Each row below holds a small network's activations on one input, seen along a few directions.
Each table varies a few parts of the input and shows all the possible inputs, shuffled.
Descriptions start from the smaller parts, as in this example, which fits no table here: one of 3 separate values, together with either a single point or one of 9 places around a ring or (one of 4 places along a line, together with one of 8 places around a ring).
Shared parts are said once, and a part with two or three values counts as separate values.
In the rows, 128 means zero.

Other details of the inputs vary at random and push rows far along two fixed directions, the same in every table; ignore that.

Rows:
row 1: [114 163 179 111 132 151 134 150  77 149 177 152 116 163]
row 2: [108 137  51 164  79 159 123 166 121  94 128  97 152 105]
row 3: [ 88 176 165 118 117 184 140 209  73 128 218 138 143 165]
row 4: [102 134 156 134 126 182  83 180  79 129 176 108 154 157]
row 5: [152 101 140 126 150 107 106  73 132 151  76 132 112 125]
row 6: [120 122  91 149 118 156 125 175 138 110 132 110 155 119]
row 7: [ 79 159 153 120 124 167 121 190  53 122 166 123 129 139]
row 8: [180 114 112 128 135  68 150  43 188 146  59 149 101 111]
row 9: [148 133  95 151  96 166 124 140 132 112 162 109 127 124]
row 10: [100 169 176 116 117 139 108 139 104 153 175 143 157 187]
row 11: [117 150 120 121 107 134 155 150 111 106 153 124 114 115]
row 12: [136 112 126 133 141 138 116 124 117 131 113 124 107 113]
row 13: [150 129  80 137 111  97 162 110 175  99  98 119  97  78]
row 14: [136 144 147 121 131 108 136 110 150 143 122 143 130 142]
row 15: [155 111  94 128 129  96 162 116 196 109 109 126 117  93]
row 16: [139 106  71 137 136 122 169 139 152 110  88 131 128  84]
row 17: [135 124 225  82 169  85 103  77 125 160 131 146 105 158]
row 18: [134 133 122 126 112 168 138 152  99 115 179 122 116 128]
row 19: [ 93 157 114 148 114 209 129 223  56 122 189 125 138 139]
row 20: [110 167 164 119 111 127 116 132 107 134 149 127 123 150]
row 21: [142 112 186  77 168  61 148  70 153 152  97 158 113 138]
row 22: [164 113 101 134 121 122 143 102 160 116 121 124  98  99]
row 23: [129 124 116 124 113 164 139 169 114 101 189 111 133 121]
row 24: [105 122 103 131 127 165 143 196 109 106 154 118 148 118]
row 25: [111 125 174 109 165 112 116 135 125 146 113 140 127 141]
row 26: [147 112  72 136 100 110 144 111 188 107 121 115 153 117]
row 27: [129 111 111 132 131 161 129 148  94 120 135 120 118 112]
row 28: [161 123  60 153  95 117 147  92 173 121 106 128 131 115]
row 29: [139 115 106 134 152 102 148 120 161 128  75 137 118  97]
row 30: [134 151 214  97 163  88 121  80 118 176 116 168  93 162]
row 31: [103 150  99 153 100 163 119 177 102 109 138 105 139 118]
row 32: [120 104 139 114 146 145 121 148  98 122 139 119 132 122]
row 33: [123 103 193  97 159  97  78  70 112 163 100 134 145 166]
row 34: [102 137 105 163 107 154 161 186 130  78 197 109 132 103]
row 35: [128 103  55 153 105 138 129 146 162 103 110 107 165 109]
row 36: [122 140 221  95 146 124  87 108 103 158 165 134 132 182]
row 37: [112 158 115 150  77 208  97 179  82 117 223 104 154 168]
row 38: [148  97  42 166  96 158 118 125 142 106 110 101 142 103]
row 39: [150 104 179  92 146  70 101  38 153 155 103 136 132 158]
row 40: [148 119 152 108 141  79 133  83 175 142 101 139 128 135]
row 41: [114 154 107 135  84 132 125 129 126 113 147 115 140 135]
row 42: [113 100 138 138 161  88 146 111 140 112  97 131 117  98]
row 43: [151 113 100 142 146 106 143 105 152 135  71 139 103  95]
row 44: [108 140 200  98 166  86 110  96 103 157  86 144 101 138]
row 45: [133 101 160 112 164 108 108 108 129 138 103 126 115 121]
row 46: [155  94   8 169 102 115 157 114 195  97  65 113 153  76]
row 47: [126 136 202 109 168  97  98  79 102 185  84 161 116 167]
row 48: [102 148 192 117 143 132  83 110  75 179 126 154 142 189]
row 49: [169 113  29 158 108 109 188 127 214  90  97 121 114  60]
row 50: [117 139 140 133 141 131 119 140 122 143 110 137 143 141]
Description of these inputs: one of 2 separate values, together with either a single point or (one of 4 places along a line, together with either a single point or one of 5 places around a ring).
Q: Changing only the choice among 2 separate values turns row 15 into row 25. The same change can be made to row 20. Which row results?
A: row 31
Q: Changing only the choice among 2 separate values turns row 46 into row 10. The same change can be made to row 29. Which row results?
A: row 49
Q: Which other rows does row 5 become when the choice among 2 separate values takes its other values? List them by row number.
A: row 9
Q: A walk changes only the place on the ring of 5. It starts at row 9 and steps to row 36. List the rest of the walk in order.
A: row 40, row 14, row 8
Q: A walk changes only the place on the ring of 5. It starts at row 46 and steps to row 48. List the rest of the walk in order.
A: row 38, row 33, row 35
Q: Which other rows does row 12 become when the choice among 2 separate values takes its other values? List them by row number.
A: row 22
